Each row below holds a small network's activations on one input, seen along a few directions.
In each table, some parts of the input vary, and every possible input appears once, in random order.
A made-up example of a description, with smaller parts first: ring(5) and (point or (values(2) and line(4)) or line(9)).
Shared parts are said once, and a part with two or three values counts as separate values.

Other details of the inputs shift rows strongly along two fixed directions, in all tables alike. That doesn't count.

A family of inputs:
x1: [ 45  19  29  50  25 -12 -10 -16  23  23 -43]
x2: [ 11  29  23  46   6  10 -34   6  29  23 -22]
x3: [ 14  10 -31 -20 -62  22   5  30 -16  26  -8]
x4: [ 13   7 -13  -1  16   7 -20  -6 -17  14  -2]
x5: [ -1 -17 -39 -45 -79  11  42  23 -25   1   4]
x6: [ 24   0   4  32  27   4   1 -15   9  38  -8]
x7: [ 25  12  17  59  10  26 -25 -30  34  18 -32]
x8: [ 26  17  35  56  11  -6   6   3  41  40 -28]
x9: [-22 -20  10   7  -4 -23 -10 -26 -25 -29  16]
x10: [ -7  12 -50 -69 -31  47  27  40   2  -4   8]
x11: [  9  18  32  59  18  16 -30  -6  40  25 -18]
x12: [ 54  -1   0  37  -2   2 -10 -27 -11  28 -36]
x13: [-48 -10  41 -39  77 -84   8   4 -12 -65  45]
x14: [ 32   8  14  36  10 -13   2   3  12  49 -15]
x15: [  7   6  35  62  16   9 -13 -13  50  25 -13]
x16: [-14 -13  16   6   6 -36 -26 -23 -29 -28   9]
x17: [ 27  13  18  34  39  12   8  -7  45  34 -13]
x18: [ -9 -10 -10 -35  20  -8  10  -7  -9 -43   7]
x19: [ 10   7  14  50  -1  11 -33 -12   7  31  -8]
x20: [-13  12 -17 -44 -40  18  33  51   6   5   4]
x21: [-41 -17  46 -17  59 -89 -18 -26 -34 -86  22]
x22: [-10   0 -21  -6 -38  20 -21   6 -16   2   5]
x23: [ 32  31  34  56  20  -5 -27  -2  24  29 -35]
x24: [ -9 -14 -36 -37 -41  40  42   7   7 -16   3]
x25: [-72  -4  50 -28  72 -76 -27   3 -14 -75  51]
x26: [  1 -20  -4   7   2  -3   2 -28 -19  -8   4]
x27: [-18   6  20 -17  72 -27  -7  -2   4 -30  21]
x28: [ 34  36  31  40  34  -3  -8  14  36  45 -27]
x29: [ 27 -14 -39 -22 -51  21  38   6 -18  19 -13]
x30: [-39 -16  39 -28  68 -88   4 -17 -27 -78  29]
x31: [-24  -3   5   2  25 -13 -41 -18 -21 -21  19]
x32: [ 21  -3  13   8  29 -21   2 -16  -5 -19 -16]
x33: [-38  -6  22 -37  60 -72 -15   6 -41 -43  41]
x34: [-13 -11  31   6  22 -44  10 -11  -5 -33  -1]
x35: [-27 -25  29 -20  31 -80 -24 -28 -56 -65  24]
x36: [ -6  20 -38 -68 -41  26  32  57   0   2   3]
x37: [-46  -6 -17 -52 -29 -10  -2  33 -28 -22  41]
x38: [ -1  10   4  16  -9  -6 -33   3 -10  12   0]
x39: [ 22  17  17  43  29  28 -15 -11  34  27 -18]
x40: [-18 -11  21  -3  15 -50   1  -5 -22 -16  19]
x41: [ 36   7  11  52  13  24 -14 -34  24  14 -35]
x42: [ 25   1  22  60  -9  -9 -15 -26   6  32 -21]
x43: [  6   6 -36 -31 -69  30  24  44  -9  33  -1]
x44: [ 10 -11 -33 -39 -54   4  37  19 -21  10   0]
x45: [  5  -3  10  40 -13   7 -11 -13  11  27  -2]
x46: [ 21   8  20  62  -4  17 -23 -27  29  10 -32]
x47: [-24  14 -34 -41 -37  50   1  27  14  -6  11]
x48: [ 41  25  22  40  36   6  -3   4  28  38 -28]
x49: [ 21   6  21  62  11  23  -9 -28  42  23 -26]
x50: [  3  14 -33 -22 -31  58   8  17  16   9  -8]
x51: [ -1 -22 -55 -49 -63  45  25   4 -27  -7   1]
x52: [ 18   4  16  43  24  21   2 -15  42  25 -13]
x53: [ 40  10   5  33  18   3 -11  -3  -3  43 -20]
x54: [ 11 -10 -47 -57 -66  16  30  26 -28   4  -3]
x55: [ 23  -6  -9  10   7   6 -10 -24 -17   7 -15]
x56: [ 11  -1 -44 -46 -37  21  15  26 -29   9   1]
x57: [ 29  -3 -18   3 -16   9  25  10   1  41  -9]
x58: [  2 -15 -44 -60 -49  24  62  31  -3 -15  -1]
x59: [  5  14  34  47  11   1  -3   5  50  33 -13]
x60: [-43 -11  24  -9  44 -20  -3  -8  22 -38  37]
x61: [-11  -3  -3   0 -35   8  23  11  19  -6  -5]
x62: [-49 -17 -15 -53 -30 -19  18  26 -21 -22  43]
x63: [-30  -3  18 -36  54 -70 -27   0 -50 -49  32]
x64: [ 24  -3   5  48   1  17 -29 -34   2  22 -22]
x65: [-31   6 -39 -48 -64  47  12  36   6 -16  10]
x66: [ 18  -7   2  36  11  14  -3 -22   7  31  -8]
x67: [  3   3 -52 -43 -35  48  25  34  -7  31   7]
x68: [-20  -1   4   6  21  -2 -26  -7  -7   0  19]
x69: [ 22  18 -31 -31 -25  36  23  34   6  14 -16]
x70: [ 15  -1   6  11  23   3  14 -15  16  -3 -12]
x71: [-26 -15 -18 -69   3 -13  52  35  -4 -33  30]
x72: [-21 -20   5   1  10 -17  -9 -29 -22 -26  17]
x73: [  1 -21 -55 -52 -52  33  43  13 -22   2   7]
x74: [ 13   2  21  55  -7  15  -6 -22  34  12 -23]
x75: [ 26  17  34  69  10  -2 -26 -23  33  21 -37]
x76: [ -1  -3  -6   7  13  12 -13  -9 -11  11   4]
x77: [-62 -30  19 -27  52 -52 -12 -19 -28 -58  58]
x78: [-32   4 -38 -57 -42  55  23  42  24  -4  23]
x79: [-44 -29  21 -13  26 -58 -33 -37 -50 -72  33]
x80: [  6   0 -43 -22 -40  48   0   9 -14  18  -3]
Description of these inputs: values(2) and ring(5) and ring(8).
Changing only the values(2) part turns x27 into x67. The same change can be made to x11. Which row results?
Answer: x19
Changing only the values(2) part turns x3 into x23. The same change can be made to x40. Which row results?
Answer: x8
A walk changes only the ring(5) part. It starts at x65 and steps to x46. List the rest of the walk in order.
Answer: x74, x15, x11
A walk changes only the ring(8) part. It starts at x21 and steps to x1. List the rest of the walk in order.
Answer: x32, x18, x41, x7, x46, x75
Change only the values(2) part in x12. List by row number the other rows that result.
Answer: x32
Change only the ring(8) part in x61. List by row number the other rows that result.
Answer: x24, x30, x34, x49, x58, x70, x74

A family of inputs:
x81: [ 16  14  51  85  33 -30 -57 -50  15  -1 -26]
x82: [ 12 -14  -7   4 -25  -7  -3   2 -26  20  -3]
x83: [ 38  -1 -16  13 -39  29  38  12  18  50 -16]
x84: [-28  -3  -4 -33  22  -1  13  22   9 -39  13]
x85: [ 33  30  -6  24 -46  43  16  39  48  64 -37]
x86: [ 13  22  -6   9 -32  56  12  29  53  32 -33]
x87: [ 49  19  15  17  70 -56 -80 -55  16  17   2]
x88: [-29 -25   0 -14  -5  -8   6 -15   1 -24  26]
x89: [  4 -18 -15  16 -34  16 -10 -23 -11   8  -1]
x90: [ 50   2 -29  31 -68  52  10 -14  15  40 -46]
x91: [-18 -23   2 -25  -3 -14  20 -12   3 -40   7]
x92: [ 18  -6  -6 -16 -30  -1  38   6  12   0 -14]
x93: [ 13  19  -8  -8  -2   1  -1  17 -13   5 -15]
x94: [-28 -25 -10 -20  -5 -24  -9 -14 -41 -12  25]
x95: [-23 -17 -10 -25  23 -15  23  -1 -15 -14  27]
x96: [ 57   1 -27  31 -56  37  15   1  -3  67 -37]
x97: [-40 -11  -7 -16 -15  -8 -16 -20 -19 -43  24]
x98: [-17   6  -5  -4 -22  37   4  16  30  13   8]
x99: [ -7  13  -6  -4  -5  21 -15  13 -11  16   4]
x100: [-27 -28   1 -24   4 -10  15 -23  -1 -42  22]
x101: [ 31  13  38  61  60 -18 -40 -46   3 -13 -31]
x102: [-20 -27  12   4  37 -50 -19 -38 -44 -30  21]
x103: [ 10  11  -9 -10   0  11  -1  19 -19  22  -8]
x104: [-16 -17   3 -25  -1 -27  18   8 -11  -8  28]
x105: [-17   4  -3 -29  19  -5  21  28  -1  -3  17]
x106: [  9  16 -11  12 -32  47  12  30  31  58  -3]
x107: [ 23  15  -9 -10  -8   0   9   2 -13  -4 -21]
x108: [  1  11 -14 -11  -4  18  -8  13  -7  -8  -8]
x109: [-15  -7  -1 -31  18   0  22   4  10 -48   5]
x110: [ 37  -5  31  52  50 -29 -26 -32 -22  24 -25]
x111: [ 26  -7  32  68  57 -16 -40 -58 -11   2 -18]
x112: [-10  17 -12  -5 -16  31 -16   3   3 -11   6]
x113: [  3   8  -4   7 -36 -11  -7   6  -5  -1 -15]
x114: [ 11 -16 -12 -13 -13  21  32   9  13 -10  -6]
x115: [-24   3   9 -26   5 -11   9  30   1  -1  25]
x116: [  6  -5  -8 -14 -35  -6  29  15  10   7  -2]
x117: [-27  -5   9 -14 -12  -8   4   1  20 -28   8]
x118: [ -9 -20  21  -7  29 -68 -11 -32 -43 -51   3]
x119: [-10  -2  -3 -29  21 -12  31  14  -8 -17  17]
x120: [  5 -13 -12  15 -34   4 -11 -13 -10   2  -9]
x121: [ 15 -10  -9   7 -36 -15  -1  -3 -18   9 -16]
x122: [-13  10   0 -29  20 -16  22  27   5 -22   3]
x123: [-20   4  11 -25 -12 -29  15  14   9 -26   9]
x124: [-23 -10 -12 -37  12   5  -2 -16 -27 -51  19]
x125: [-26   7   7 -32  12  -9  12  32   2 -10  22]
x126: [ -5   9 -17 -12   2  20  -6  11 -19  18  -1]
x127: [ 39   3 -16  38 -59  53  18   8  47  60 -36]
x128: [ 12  17 -25   6 -15  50  21  28  28  55 -11]
x129: [ 31  -5  27  62  56 -20 -32 -44 -17  29 -23]
x130: [-35  -7   3 -21   1 -16   7   4  -1 -15  38]
x131: [ 18  15  47  92  45 -10 -63 -40  13  18 -14]
x132: [  2 -15 -19  -9 -11  32  25  -2  13   0   3]
x133: [ -1 -13 -19  -5 -17  10  30  -3   3  17  12]
x134: [  8  17  -4  -2 -12  12 -10  24 -11  20  -3]
x135: [ -7   4  -6   4 -13  15 -16  13 -12  22   6]
x136: [ -6   6  -5   4 -25  13 -19  13   1  -2  -2]
x137: [-24  15  12 -35   8 -16  14  30  13 -26   3]
x138: [ 36  11  34  54  55 -23 -30 -30 -13  23 -25]
x139: [ -3 -11  -1 -29  11 -25  34   8  -8 -31   6]
x140: [-26   5  28   0  29 -58 -31   2 -27 -35  10]
x141: [-24 -12  -3 -29  20   9  16  -6   7 -45  18]
x142: [  5  25   1  -9 -14   2  -8  22  -4   0 -14]
x143: [  2   3  -2  -6 -30  11  19  25  16  26   8]
x144: [ -6 -11 -15  -7 -23  10  20   6   6  23  18]
x145: [ -3  17  -4  -6 -14  20 -15  13   6 -10  -7]
x146: [-36  -8  -6 -33  24   7   8  12   5 -37  24]
x147: [ 31  13  30  67  60 -12 -37 -42  -7  30 -27]
x148: [-33   1   9 -19   1  -4   2  20  16 -23  16]
x149: [  4   4 -19  -7  -5  30  28  12  12  23   1]
x150: [  4 -17 -16   5 -27  19  -2 -31 -14  -6  -7]
x151: [ -9 -16  -5 -26  17 -20  32  10 -17 -15  20]
x152: [-39   5   1 -28  18  -3   5  21   3 -13  31]
x153: [ 16   8  45  90  45 -33 -57 -45   0  26 -10]
x154: [-37 -10   6 -13  -6  -2   0  -9  15 -30  23]
x155: [  9  -1  -2   9 -29   0  -7  10 -15  18   1]
x156: [ 12 -16 -14 -10 -10   6   4  -6 -23 -18  -7]
x157: [  7   6  -1   3 -20   9 -10  25 -11  27  -1]
x158: [ 64  24 -42  -6 -27  36  -9  10  70  77 -15]
x159: [-40   4   3 -25  13  10  -1   8  17 -34  22]
x160: [-30  -5 -10 -33  18   5 -13   1 -27 -38  22]
x161: [ 41   2  39  56  54 -43 -27 -40 -19   5 -35]
x162: [ -6   1   1 -39  14 -17  35  14   2 -38   2]
What is each input in this table made of?
Answer: values(2) and (point or (ring(5) and ring(8)))
Changing only the values(2) part turns x129 into x95. The same change can be made to x82. Which row results?
Answer: x104
Changing only the values(2) part turns x133 into x102. The same change can be made to x159. Which row results?
Answer: x112
Changing only the values(2) part turns x83 into x96. The same change can be made to x158. Which row results?
Answer: x87
A walk changes only the ring(8) part. It starts at x131 and steps to x112. List the rest of the walk in order.
Answer: x160, x124, x111, x150, x89, x97
Change only the values(2) part in x84. List by row number the other rows that result.
Answer: x108
A walk changes only the ring(5) part. It starts at x122 and steps to x105. List the rest of the walk in order.
Answer: x128, x146, x84
